These are the activations of a small neural network, seen along a few directions. Each row is one input.
In each table, some parts of the input vary, and every possible input appears once, in random order.
A made-up example of a description, with smaller parts first: values(3) and (point or line(9) or (line(4) and ring(8))).
Shared parts are said once, and a part with two or three values counts as separate values.
In the rows, 128 means zero.

Other details of the inputs shift rows strongly along three fixed directions, in all tables alike. That doesn't count.

Rows:
x1: [123 120 122 102 119 162  99 135 101 168 151 113]
x2: [123 134 134 161 140 119 151 115 142  99 109 140]
x3: [111 143 122  96 126 149  96 137  91 164 123 103]
x4: [133 172 100 131  31 108 160 159 127 148 121  95]
x5: [118  83 137 111 168 144 118 119 115 145 135 151]
x6: [142 129  96 145  72 112 123 148 122 136 147 155]
x7: [117  89 158 105 175 125 111 111 135 151 150 136]
x8: [ 97 142 133  99 110 163 120 134  99 172 126  71]
x9: [141 151  97 137  26 116 137 156 136 144 160 135]
x10: [131 188  95 145  27 113 144 151 124 123 116 107]
x11: [109 129 138  88 145 136 109 124 112 141 111 103]
x12: [137  89 116 108 109 128 100 143 121 170 183 161]
x13: [128  90 143  94 164 125 117 126 127 149 147 137]
x14: [106  90 150 109 163 132 109 112 125 147 137 140]
x15: [151 133 138 146 153 112 125 126 147  78 115 156]
x16: [137 158 146 157 152  91 158 109 161  93 100 115]
x17: [153 136 132 156 178  97 130 102 145  86 108 156]
x18: [149  62 133 191 163 121 152 111 174  91 165 199]
x19: [126 162 133 161 154 111 157 107 138  92  84 118]
x20: [119 144 119  99 125 156 101 137  91 166 132  88]
x21: [107 129 134  94 152 146 120 129 102 143 107 103]
x22: [151 116 128 166 182 114 156 106 140  89 114 144]
x23: [149 130 126 158 178 115 158 112 136  83 107 130]
x24: [151 129 104 141  70 111 131 144 139 140 161 155]
x25: [109 124 138  95 161 149 113 121 108 136 114 112]
x26: [140 184 115 150 125 116 140 122 125 101  88 112]
x27: [124 157 131 115 144 148 117 120 110 132 117  90]
x28: [126 172 136 149 117 100 158 124 162 106  95  93]
x29: [152  59  95 172  64 132 128 145 143 128 209 238]
x30: [121  64 139 109 158 132 110 121 122 150 152 165]
x31: [ 83 138 146  87 111 149 109 134 120 166 107  75]
x32: [100  81 146 116 147 154 113 125 133 149 145 146]
x33: [127 140 147 157 165 100 147 103 152  87  94 130]
x34: [102 133 148 110 149 157 122 121 113 150 120  82]
x35: [150 185 135 130 126 107 136 136 146  91  97 102]
x36: [135  99 140 108 152 164  99 138 119 132 156 140]
x37: [146 149 126 153 166 120 154 111 136  82 101 116]
x38: [120 126 146  84 157 130 112 123 123 145 127 102]
x39: [142  75  98 148  60 117 141 155 136 135 174 193]
x40: [135 186 101 139  37 138 140 167 121 114 112 112]
Description of these inputs: line(4) and (point or line(9)).
Question: The inputs of x3 and x20 match in every part but the line(4) part. If x40 is changed in the same way as x3 into x20, which row does it become?
Answer: x36
Question: Start at x9 and move only the line(4) part, one step at a time. The first step leads to x10. Which rows follow, in order?
Answer: x29, x27
Question: List by row number the other rows that have the line(4) part in common with x12.
Answer: x4, x7, x9, x13, x16, x24, x28, x35, x38
Question: Start at x31 and move only the line(9) part, one step at a time. The first step leads to x33. Which rows follow, in order?
Answer: x14, x30, x39, x11, x10, x17, x6
